Each row below holds a small network's activations on one input, seen along a few directions.
In each table, some parts of the input vary, and every possible input appears once, in random order.
Descriptions start from the smaller parts, as in this example, which fits no table here: one of 3 separate values, together with either a single point or one of 9 places around a ring or (one of 4 places along a line, together with one of 8 places around a ring).
Shared parts are said once, and a part with two or three values counts as separate values.

Other details of the inputs shift rows strongly along two fixed directions, in all tables alike. That doesn't count.

A family of inputs:
R1: [ -4  42   1 -18 -25  11  -2  28  11   7 -12  17 -13]
R2: [ -2 -16  -8  10  24   1  -7 -16 -13 -12   4 -17   5]
R3: [ -4   4   5   0   6  -4 -13  10   1  -1   5   6   0]
R4: [  3  11  12  -2 -14   3   2   3   9   7  -2   7  -1]
R5: [  8 -16   8  16  13   2   4 -31  -4 -13   2  -9  -3]
R6: [-14  -2  18   2   6  -1   4 -12 -14   2   1  -3   3]
R7: [  1  20  -5 -11 -12   7   1   9  -1  -3  -7   8 -13]
R8: [ -4 -18   9  16  18  -6  -3 -23 -18  -9   7  -6  -1]
R9: [  1 -18  13   5  11   4  14 -34 -11 -10   0 -13   2]
R10: [  1  14  -3 -13  -4   7   2   4  -4  -7  -6   3 -13]
R11: [ -1 -21  -8   6  27  -5 -10 -13  -9 -15   7 -11   2]
R12: [ 2  6 14 -5 -9  3  2 -1  7  3 -1  3 -1]
R13: [ 14 -19  -3  12  20   2  -3 -23   2 -19   5  -9  -3]
R14: [-10  31   7  -8 -18  -2 -15  39  16  16  -1  21   0]
R15: [  0   1  17   4   0   8   8 -21  -2  -2  -3  -3   2]
R16: [ -7   9   7  -8   2  -3 -14  18   4   2   4   7   0]
R17: [ -5  -7   5  -3  15  -6 -10   2  -4  -7   8  -3   0]
R18: [  3  17   1 -11  -3  12  -6   8  15   0  -4  -5   5]
R19: [ 13 -19  -8   5  22   3  -4 -21   3 -20   4 -13   0]
R20: [ 10  -4   4  -1  10   3  -7  -7   8 -12   3  -2  -2]
R21: [ -7  37  20  -9 -32  10   6  18  18  21 -11  17   3]
R22: [ -1  -1  17   0   1   8   9 -19  -2  -2  -3  -5   2]
R23: [ -1  17  -3 -18 -11   5   4  12  -2  -2  -7   5 -13]
R24: [-10  12  12   6  -8  -4  -5   8  -1  10   0  11  -1]
R25: [ -8 -15  12  16  15  -1   4 -29 -22  -5   3  -7   2]
R26: [ -5   6  -4  -3   4  -3 -13  13   4   0   2   4   3]
R27: [  5   3  -1 -14   4   3  -6   6  15  -6   1  -4   1]
R28: [ 0  5 14 -8 -9  1  4  0  6  3 -1  2 -1]
R29: [-13  28   3 -22 -15  -3 -14  41  16  15  -1  13   4]
R30: [-10   5  14   0  -3  -5  -4   6  -5   8   2   7   0]
R31: [ 7  4  3 -9 -2  2 -5  8 13 -3  1  3 -1]
R32: [ 22 -51 -92  41 -52 -38  52  25 -26  48  -4  16   3]
R33: [-20  33  22 -12 -26   2   0  26   4  25  -6  18   4]
R34: [  6   2   5 -12   2   1  -4   6  12  -5   2   0  -1]
R35: [ -3  32   2 -26 -22  10  -3  33  24  15  -7   4   6]
R36: [  9 -17  -8   2  20   8   1 -22  -1 -16   1 -21   4]
R37: [ -3 -18  -8   6  25   0  -5 -15 -13 -12   4 -18   5]
R38: [ -4 -19  -7   3  25  -1  -4 -14 -14 -12   4 -20   6]
R39: [ 12 -21  -8   1  22   2  -3 -20   3 -19   4 -14   0]
R40: [-12   9  13  -5 -10  -7  -1  14  -3  13   2   9   0]
R41: [  0 -18  -8  14  27  -4 -11 -15  -7 -16   6 -10   1]
R42: [ 13 -17  -9   9  22   3  -4 -22   5 -20   3 -12   0]
R43: [ 2 18  0 -6 -2 13 -6  8 17  0 -5 -4  5]
R44: [ 16 -50 -74  48 -63 -41  64  14 -34  56  -5  27   0]
Each input here is: one of 4 places along a line, together with either a single point or (one of 2 separate values, together with one of 5 places along a line).
Question: Changing only the place on the line of 4 turns R31 into R13. The same change can be made to R33. Which row results?
Answer: R44
Question: Change only the choice among 2 separate values in R19. List by row number the other rows that result.
Answer: R26
Question: Change only the place on the line of 5 in R35. List by row number the other rows that result.
Answer: R9, R27, R28, R34

A family of inputs:
R45: [ 12 -18   9  10   5   3  12 -27   2  -6   2 -17   3]
R46: [ -1  13  13 -21   7  10 -16  11  30  -1   1  -6  18]
R47: [-22  20  14  -3  14   4 -22  16   9   4   1   1  12]
R48: [  6 -14 -12  -2   0  -8  -2  10 -21  -1   8  -5  -9]
R49: [ -7  26  -2 -19  12  14 -15  12  19 -12  -8  -1   0]
R50: [  2  -4 -18   1  -4   5  21 -17   0  -3 -10   5   1]
R51: [-12  28  33   6  -3  11 -15   2  -5   6  -1   7   0]
R52: [ 15   0 -12  10  -7   9  12 -15 -12  -7  -6   1 -14]
R53: [-11  24  17   2   8   7 -30  18  -1   2   5   1   3]
R54: [  5  25 -28 -10 -95 -20  37  72  -5  66 -11  45 -10]
R55: [ 21 -18  13  14   6   9   5 -30  -5 -10   5 -16  -2]
R56: [ 20 -29   6  11  12 -13  -3 -18  16 -15  12   8  -5]
R57: [-15  23  16   0   9   5 -29  17   2   3   4   0   5]
R58: [ -6 -12  -5  -4 -15 -10  25  -1 -14  12  -3   5  -2]
R59: [  2 -13 -15  -5  -3 -11   0  12 -17   3   5  -5  -7]
R60: [  5 -20  -7  -1 -10 -27   8  10  -3   3   8  27 -15]
R61: [-11 -13 -18  13   7 -11  -1   5  -5  11   3   3  17]
R62: [ 10   0 -15   8 -10   5  14 -13  -9  -3  -8   1 -12]
R63: [ -9  -4  -3  22 -12  -9  14  -3 -13  17  -2   6   4]
R64: [ 16 -18  10  12   3   5   7 -28  -2  -6   3 -16   0]
R65: [ 11 -26  -5   3  24   2  -3 -17   9 -14   6 -22  11]
R66: [-14  18  15 -25   8   1 -16  19   1  -5   3  -6  -2]
R67: [ 15 -11 -21   8  -2 -12   6  -2  10 -12   1  25 -18]
R68: [-12  22  32 -19  -5   8  -7   3  -7   0  -2   0  -9]
R69: [-20  18  29 -26   0   7   0   0   2   0  -4   5   4]
R70: [  0 -15  -7  23  -7 -26   0   7   1  10   8  31  -5]
R71: [ 12  -5 -27   4   7   3  -3  -2  -5 -12  -2  -7  -9]
R72: [  9 -22   6   5   9   4  14 -31   6  -5   0 -12  13]
R73: [ 22 -23   0   9  22   6 -13 -18  -2 -19  11 -24   1]
R74: [  3  -3 -18   4  -5   4  22 -14  -2  -2 -11   3  -5]
R75: [ -2  18  30 -13  -4  15  -1  -3  24   2  -4  -4   9]
R76: [-16  22  31 -21  -3   6  -1   3  -3  -1  -2  -1  -5]
R77: [ -5  -4  -2  23 -15  -7   9  -4 -17  17  -1   7   1]
R78: [  4  -9 -30  -3  13   2   4  -6   4 -12  -5  -3   4]
R79: [  5  30   1 -13   6  18 -22  15   9 -15  -3  -1  -9]
R80: [-18  14  13 -30  11   2 -14  16   6  -3   2   0   7]
R81: [-13  -8  -5  17  -9  -8  16  -7  -9  18  -3  11  14]
R82: [  8  -5 -28   2   9   1   2  -1  -1 -12  -3  -9  -6]
R83: [ 13 -22  -4   5  21   1  -5 -16   5 -15   8 -25   6]
R84: [-17  15  14 -27  11   2 -14  18   5  -4   1  -3   2]
R85: [  6   0 -16   7  -7   3  19 -13  -5  -3  -9   0  -9]
R86: [  6  17  16 -14   1  11 -23  14  21  -3   4 -11   5]
R87: [ -7  -9 -16  18   3 -12  -3   9  -9  10   4  -2   7]
R88: [-12  -7  -4  20 -11  -8  16  -4 -10  18  -4   9   8]
Question: Changing only one part turns R60 into R70. The same change can be made to R48. Which row results?
Answer: R53
Question: What do these inputs look like to the network?
Answer: one of 4 separate values, together with either a single point or (one of 2 separate values, together with one of 5 places along a line)
Question: Change only the choice among 4 separate values in R75. List by row number the other rows that result.
Answer: R58, R74, R88
Question: Start at R61 and move only the place on the line of 5, one step at a time. The first step leads to R47. Which rows follow, in order?
Answer: R87, R57, R53
Question: Change only the choice among 2 separate values in R81. List by row number the other rows that result.
Answer: R61
